Each row below holds a small network's activations on one input, seen along a few directions.
In each table, some parts of the input vary, and every possible input appears once, in random order.
Descriptions start from the smaller parts, as in this example, which fits no table here: values(3) and (point or line(11) or (line(4) and ring(5))).
Shared parts are said once, and a part with two or three values counts as separate values.

Other details of the inputs shift rows strongly along two fixed directions, in all tables alike. That doesn't count.

Rows:
R1: [-38  44  -9 -21  -6  42   0 -68  13 -28  53  13]
R2: [-49   3  -8 -33 -10   3   9 -59  12 -21  76  25]
R3: [ 42 -24  -4  41 -12   7 -20  20 -24  -8 -88   2]
R4: [-28  11  -6 -52  -2  25  23 -59  11 -29  63  27]
R5: [-11  48  -3  16  34 -42 -23  15  64 -11   3   5]
R6: [-13  46   5   6  39 -40 -25  19  60 -16  -5  11]
R7: [-25 -59   2   4 -44  23  -3 -41 -75 -14  15  43]
R8: [ 59 -37 -12  33 -40 -20   6  27  -2  -7 -57  26]
R9: [ 24 -24  13  64 -15 -22 -41  29 -33  -4 -58  14]
R10: [-62  43  29 -28  -5  49  36 -36 -17  11  56 -47]
R11: [  2  38  -1  17  71 -28 -14  19  28  -5   4 -18]
R12: [-36   8   2 -75  -4  36  27 -40  -7  50  67 -15]
R13: [ -1  23  17 -15  29 -29  58  49  36  29   9 -49]
R14: [  0   8   2   1  55 -58   1  24  37  -5  26   6]
R15: [ 16  40  -4   3  60 -17  -8   9  48 -11 -10 -26]
R16: [-47  38  13 -57   0  53   1 -44 -11  44  53 -24]
R17: [ -3  60  10 -24  34 -16   3  43  26  42  -4 -44]
R18: [  8  29   0 -43  29 -33  30  46  29  47  11 -34]
R19: [-35  -7  -5 -35  30  15  18 -57 -20 -14  78   3]
R20: [-31  -4 -14 -54  22  30  28 -64   0 -19  55   6]
R21: [ -8  64  13 -16  27 -24  17  47  17  23  -7 -59]
R22: [-37 -29   9  24 -44  42 -31 -46 -79 -18  -3  35]
R23: [ -8 -57  21 -16 -61  64  27 -33 -51  55   6   1]
R24: [ -6  42 -14  21  69 -27  -9  20  31   0   1 -14]
R25: [-41  19 -15 -50 -37  76 -25 -13  40 -35  78 -13]
R26: [-12 -63  -6  -2 -31  36   8 -45 -83 -10   9  28]
R27: [ 42 -53 -17  44  -5 -25   4  33 -34   8 -50  12]
R28: [ -7  40  -6  11  74 -25 -11  24  27  -5  -6  -8]
R29: [ -4  45  10  11  36 -44 -29  14  61 -16   5   0]
R30: [-20 -55   4  -8 -67  22  -7 -49 -51 -23  11  45]
R31: [ 43 -49   7  35 -37 -42 -16  28  -6  -8 -46  25]
R32: [ 63 -55  -6  25 -14 -15   4  20 -17  -3 -62   1]
R33: [ 17 -20  -1  70 -18 -20 -35  31 -30   1 -62  19]
R34: [-14 -34   8 -28 -77  34  36 -20 -89  19   9 -24]
R35: [ 56 -52 -20  31 -18 -13  10  22 -15   2 -65   5]
R36: [ 33 -21  30  37 -29  26  -5  39 -15  62 -70 -17]
R37: [ 54 -61 -21   7 -76  15 -20  80  25 -14 -34  -1]
R38: [ 19  54   3   5  37 -22 -11  11  62 -20  -3  -4]
R39: [ 30  22  -3 -15  33 -39  14  16  63 -15  13   5]
R40: [ 29 -50  -7  50 -17 -39  -8  36 -26   4 -44  26]
R41: [ 10  56  -2  -1  40 -18  -8  16  61 -20 -12   7]
R42: [ -9 -29 -12  16 -49  64 -11 -63 -64 -17 -16   7]
Each input here is: values(2) and (point or line(5) or (values(3) and ring(5))).
Changing only the values(2) part turns R3 into R20. The same change can be made to R16. Which row results? -> R12
Changing only the values(2) part turns R31 into R29. The same change can be made to R26. Which row results? -> R28
Change only the values(3) part in R5. List by row number the other rows that result. -> R6, R29
Change only the values(2) part in R22. List by row number the other rows that result. -> R7

Rows:
R43: [ 62  25 -16  16  80 -76  -2  77  83   0 -45 -10]
R44: [-59  20   6 -12  22  14 -10 -58  -6 -30  67  13]
R45: [-43  81   6 -63  76 -11  29   0  72  29  76 -50]
R46: [-53 -17  12 -43 -64  87  25 -75 -85   9  53 -14]
R47: [-54  20  12 -50  -8  49  19 -51 -12  29  64 -25]
R48: [ 54 -32  -5  36   4 -22  -2  31   8  -8 -51   6]
R49: [ 31 -66  -9  50 -45   6 -18  -2 -74  -3 -67  32]
R50: [ 31 -50  -2  63 -63  10 -36  12 -42 -21 -57  26]
R51: [ 49  29 -12  26  64 -68  -9  85 102 -14 -46  -8]
R52: [ 34 -50   9  29 -81  32   9  21 -85  27 -71 -15]
R53: [-42  15  -5 -38 -10  37   2 -67  10 -34  59  19]
R54: [ 44  43  10   7  63 -62  12 101  77  48 -47 -48]
R55: [-56  21   1 -23  20  14 -18 -58 -13 -27  64  17]
R56: [ 41  25 -11  41  88 -85   2  76  74   4 -46  -5]
R57: [ 33 -36 -10  50 -51   0 -40  21 -34 -18 -59  27]
R58: [ -34  -39   -1  -28  -62   74    9 -113  -75  -27   52   31]
R59: [-52  25  15 -50  -4  57  23 -42 -15  29  65 -14]
R60: [ 45 -22 -12  26 -13 -15 -24  39  15 -16 -58  16]
R61: [-43  79   1 -65  72  -9  31   1  69  27  73 -50]
R62: [-57  27  10 -19  16   9 -11 -63  -8 -25  62  19]
R63: [-44  67  -9 -35  94 -38  18 -28  68 -10  69   1]
R64: [ 35 -54  13  27 -76  32   4  24 -81  29 -68 -14]
R65: [ 33  -6  -2  50 -20 -30 -30  34  11 -13 -53  20]
R66: [  44 -109   -1    7 -100   -5   17   34  -59   18  -34   25]
What do these inputs look like to the network? -> point or line(8) or (values(3) and ring(5))
Change only the values(3) part in R57. List by row number the other rows that result. -> R50, R65
Change only the values(3) part in R60. List by row number the other rows that result. -> R51, R53

Rows:
R67: [-31  28 -12 -55  35  15  26 -37  34  -9  75 -11]
R68: [-66 -14  11 -28 -38  63  12 -83 -74   0  66   6]
R69: [ 59 -49  -3  41 -26 -11   1  40 -33  12 -83   0]
R70: [-28  76 -11 -63  97 -38  33   1 105  -1  86 -21]
R71: [-44  36  -2 -51  51  -4  23 -34  33   3  75  -8]
R72: [  37  -77   16   63 -106   30  -25   17 -115   16  -94   12]
R73: [ 48 -75   6  40 -90  17 -17  29 -60  12 -77  17]
R74: [-44  54  -3 -49  34  27  13 -31  41  -2  68 -26]
R75: [-38  74  -8 -60  98 -50  29  12 102   0  94 -21]
R76: [ 59  29   3  33  36 -60  -5  99  69  24 -73 -25]
R77: [ 67   6  -5  24  48 -82   4 102  72  22 -59 -11]
R78: [ 42 -71 -15  87 -57  -5 -58  -8 -57 -54 -83  70]
R79: [ 51  13   4  36  18 -52 -13  92  48  27 -71 -19]
R80: [ 56  39   4  34  76 -82   6 101  74  31 -70 -28]
R81: [-59 -19   5 -44 -57  63   8 -72 -49 -13  75  11]
R82: [ -60  -17  -14   -2  -25   49  -34 -120  -43  -77   70   64]
R83: [-53   0   5 -34 -39  83   6 -86 -65  -6  52  -6]
R84: [ 44 -52  12  52 -76  23 -17  19 -78  18 -92   4]
R85: [  43  -90   13   63  -97   31  -18    9 -114   23  -97   18]
R86: [-47 -17   2 -45 -57  73  11 -82 -46 -14  65  12]
R87: [-31  82 -10 -65  91 -20  25   6 108  -5  81 -31]
R88: [ 44 -51  14  53 -66  12 -22  33 -69  23 -90   3]
R89: [ -55  -11  -11   -2  -16   39  -32 -113  -29  -75   71   56]
R90: [-56  68   3 -49  51  -5  11 -11  60   3  82 -25]
R91: [ 63  26  -4  26  73 -93  11 100  82  23 -67 -21]
R92: [ 60  37   0  33  80 -74   6 101  72  27 -72 -34]
R93: [-60 -25   3 -37 -41  53  16 -85 -67  -8  70  14]
What do these inputs look like to the network? -> values(3) or (line(4) and ring(6))
Change only the line(4) part in R91. List by row number the other rows that result. -> R69, R71, R93

Rows:
R94: [-47  61  -9 -75  52  17  28 -24  75  -5  99 -26]
R95: [ 49 -13  -5  23   1 -36   7  83  30  13 -54 -24]
R96: [ 27  20  -1  51   1 -43 -56  70  27 -13 -64   7]
R97: [-52  78  -2 -62  70  25  23 -34  57   2  83 -37]
R98: [ 43   4   2  36  18 -28   4  73  13  19 -70 -34]
R99: [-21 -58  10  27 -91  62 -12 -91 -84 -45   2  50]
R100: [ 55  10   5  29  15 -26  -7  57  21  33 -74 -15]
R101: [ -18  -80  -11   11  -62   69  -26  -77 -101  -33   14   54]
R102: [ 42 -14   3  26   1 -58   6  78  20  29 -55  -2]
R103: [-49  76 -11 -53  64 -18  21 -57  60 -45  94   3]
R104: [  -5  -59    3  -16 -100   76    0  -61  -77    6    7   24]
R105: [ 44 -22  -7  69  23 -46 -31  42  37 -11 -58  25]
R106: [-58  53   0 -65  57  -9  31 -18  55  -2 111 -27]
R107: [ -32  -47   13    6  -77   61    6  -62 -114   16    0   15]
R108: [ 57 -17 -24  31  27 -62 -14  53  14 -17 -68   8]
R109: [-65  71   8 -52  75   0  27 -30  38   5  99 -38]
R110: [ 53 -16   7  17   2 -52  -3  69  31  31 -61   0]
R111: [ -22  -48   19   -3  -76   67   -4  -71 -102   18   -6   16]
What do these inputs look like to the network? -> point or ring(5) or (values(2) and ring(6))
Start at R108 and move only the ring(5) part, one step at a time. The first step leads to R103. Which rows follow, in order? -> R99, R105, R101
Start at R98 and move only the ring(6) part, one step at a time. The first step leads to R109. Which rows follow, in order? -> R107, R111, R100, R97

Rows:
R112: [  1 -12   0   1 -12   1   7   5 -13   6  -2   1]
R113: [  1  -3  -1   0 -10   4  -6   6   0  -6  -4  -1]
R114: [ -6  -3   3   7  -2  -7  -3   1 -10   6  -4   1]
R115: [  9 -20 -12  10   4 -15  -6 -12   4 -26   1  28]
R116: [-1 -8  2 -1 -4 -4  3  7 -9  3 -1 -2]
R117: [  1   3   2   9   6   6  -5  -6  -8   1 -12   2]
R118: [-62  33   0 -63   8  39  16 -68  16 -12  96  -1]
R119: [ 1 -2  2  7 -9  5 -7  3  2 -5 -3  0]
R120: [ -1  -2   4   5  -4  -7   0   2 -12   3  -1   0]
R121: [  4 -10   4  -6  -9  -3   9   4  -2  11  -1   0]
R122: [ 5 -3 -2 -1  1  5  2 -1 -7 -2 -9 -5]
R123: [11 -6 -3 -3 -1  7  4 -1 -3  5 -6 -4]
R124: [10 -5  1 -4 -4  5  9 -2 -2  5 -9 -2]
R125: [  5 -11   0  -5  -6  -1   5   6  -5  11   1  -2]
R126: [ -6  -1   6   8   1  -5  -5   2 -11   6  -4   5]
R127: [  2   3   1   6 -10   1  -9   2  -2  -6  -4   2]
R128: [ 6 -4 -4  1 -1  7  8  0 -5  1 -7 -3]
R129: [  1   2  -1   8   3   3  -3  -7  -7   1 -12  -1]
R130: [-2 -7  5  6 -3 -3  2  4 -8  4  0 -1]
R131: [ 13  63  -5  -7  88 -57   8  46  84   4   3 -25]
R132: [  2  -3  -4   1 -12   5  -1   6   2  -3  -2   1]
R133: [ -2   4   4   9  -6   4 -13   1  -1  -3  -6   7]
R134: [  7  -6  -2  -3 -12   6  -4   6   4   1  -2   0]
R135: [ 5 -3  1  7  2  6  1 -3 -5 -1 -8 -4]
R136: [ -3   2   1   9  -9   2 -11   0   0  -3  -6   3]
What do these inputs look like to the network? -> point or (values(3) and line(8))
Start at R121 and move only the line(8) part, one step at a time. The first step leads to R125. Which rows follow, in order? -> R112, R116, R130, R120, R114, R126
